fav: [+3.60, -3.65, +1.83, -0.90, -0.06, -0.42, -0.02, -0.76, -0.42, -0.66, -0.56, +0.04]
kana: [+0.29, +0.58, -0.09, +2.09, -3.53, +1.32, +0.86, -0.02, -0.52, -1.58, -1.33, +0.63]
noni: [-1.58, +2.09, -0.10, +1.32, +0.63, +0.58, -0.02, +0.29, +0.86, -0.52, -3.53, -1.33]
toka: [+3.02, -3.40, +2.24, -1.73, -0.73, -0.24, -0.34, +1.90, -1.65, +0.63, -1.16, -4.79]
furo: [+5.42, -4.28, +3.38, +1.48, +1.95, -0.40, +0.30, -4.13, -1.53, -5.44, +0.40, +2.07]
Difiv: [+1.40, -0.04, -1.50, -1.74, +0.26, +3.78, +1.46, -2.90, +0.72, -0.82, +0.09, -2.75]
Fad: [+1.98, +1.48, +0.94, +3.31, +3.28, +1.94, -0.93, +5.95, +5.30, -2.41, +2.06, +3.17]
Fusi: [-0.75, +0.84, +0.17, -3.00, +1.39, +9.45, -0.68, -0.97, +3.25, -1.27, +7.75, -2.10]
mis: [+1.48, +2.06, -2.41, +5.30, +1.94, +0.94, +3.17, +5.94, +1.98, -0.93, +3.28, +3.31]
tuvu: [+4.75, -2.18, +1.97, -0.20, +1.67, -3.24, +0.89, -1.86, -1.83, -0.43, -0.21, +2.83]
dakag: [+0.63, -3.91, +4.28, -1.77, +1.15, +5.12, -3.75, +3.47, +0.60, +3.26, +6.67, +1.20]
temib: [+2.09, -0.09, +0.58, +1.32, +0.63, -1.58, +0.86, -0.02, +0.28, -3.53, -1.33, -0.52]
order: [+3.17, +1.98, +1.48, +0.94, +3.31, +3.28, +1.94, -0.93, +5.95, +5.30, -2.41, +2.06]
Fad
order: [-3.53, -1.58, -1.33, -0.52, -0.09, -0.02, +0.28, +0.58, +0.63, +0.86, +1.32, +2.09]
temib
order: [-3.53, -1.58, -1.33, -0.52, -0.09, -0.02, +0.29, +0.58, +0.63, +0.86, +1.32, +2.09]
kana

gibeb: [+1.75, -6.13, -1.26, +2.66, -0.63, -5.40]
mun: [+3.28, -4.22, -1.74, +1.95, -5.37, +2.76]
gugo: [-1.64, -2.44, -2.98, +1.50, +5.98, +6.36]
zug: [-5.37, +3.28, -1.74, -4.21, +0.97, -3.26]
taso: [-1.93, +1.02, -2.35, +0.72, +4.67, +5.74]
Vefig: [-1.64, +0.33, -2.98, +1.50, +5.98, +6.36]
ririg: [+1.75, -0.63, +2.66, -1.26, -5.41, -6.13]
pode: [-5.37, -4.21, -1.74, +3.28, +1.95, +2.76]
order: [-6.13, -5.40, -1.26, -0.63, +1.75, +2.66]
gibeb
then: [-1.64, +0.33, -2.98]
[+1.50]
then: [-5.37, +3.28, -1.74, -4.21]
[+0.97]
then: [-1.64, +0.33]
[-2.98]
order: [+2.76, +1.95, +3.28, -1.74, -4.21, -5.37]
pode
order: [+1.75, -0.63, -6.13, -5.41, +2.66, -1.26]
ririg
order: [-1.26, +2.66, -0.63, +1.75, -6.13, -5.41]
ririg

torig: [+0.83, -0.69, +3.00, +3.23]
sibe: [-0.69, +0.83, +3.00, +3.23]
Kir: [+0.83, +2.99, +3.23, -0.69]
masi: [-2.61, +1.61, +3.07, +3.22]
Tikef: [-0.70, +3.23, +3.00, +0.84]
mubod: [+5.14, -3.01, +3.69, +2.71]
order: [+0.84, +3.00, +3.23, -0.70]
Tikef
order: [-0.69, +3.23, +2.99, +0.83]
Kir
then: [-0.69, +0.83]
[+3.00]
then: [-0.69, +3.00]
[+3.23]
then: [+0.83, +3.00]
[+3.23]
order: [+3.00, +0.84, -0.70, +3.23]
Tikef

Norar: [+7.20, -0.52, +6.33, -0.66, +0.95, -7.37, -6.88, +1.01, -0.51, +1.39, -1.02, +4.77, +1.39, +0.63, +3.47, -2.96, -0.75]
Bovu: [-1.33, +2.42, -7.92, +3.09, +5.48, -4.70, +4.97, -1.17, +1.52, +3.26, +1.12, -0.10, +2.09, -4.25, -6.55, +1.16, +6.99]
vago: [+6.99, +1.12, +5.48, -1.17, -1.33, -6.54, -7.92, +1.16, +2.09, +2.42, +3.09, +3.26, +1.52, -0.10, +4.97, -4.70, -4.25]
gomov: [+6.02, +2.54, +6.51, +1.18, -1.20, -7.11, -7.99, +1.05, +3.93, -3.56, -2.85, +4.61, +2.98, +2.17, +0.07, -3.28, -6.36]
Pidoz: [+5.25, +1.56, +3.30, -5.26, -0.02, -3.20, -4.58, -0.43, +1.33, -0.18, -2.90, +5.35, +1.09, +4.27, +3.05, -3.05, -5.69]
pugak: [+4.40, +0.69, +8.62, -1.69, +3.88, -6.47, -4.40, -1.27, +2.80, -2.49, -1.84, +3.49, +1.19, +0.41, +7.59, -1.22, -4.25]
order: [-4.25, +6.99, +1.12, +5.48, -1.17, -1.33, -6.54, -7.92, +1.16, +2.09, +2.42, +3.09, +3.26, +1.52, -0.10, +4.97, -4.70]
vago
then: [-2.90, +5.35, +1.09, +4.27]
[+3.05]

duz: [-0.79, +1.51, +1.39, -0.31]
Zole: [-9.45, +9.32, +9.05, -0.15]
Bar: [-0.50, +0.75, +0.70, -0.11]
Sez: [-0.79, +1.51, +9.14, -0.13]
then: [+9.32, +9.05]
[-0.15]
order: [+0.75, +0.70, -0.11, -0.50]
Bar
then: [+0.75, +0.70]
[-0.11]
then: [+1.51, +9.14]
[-0.13]

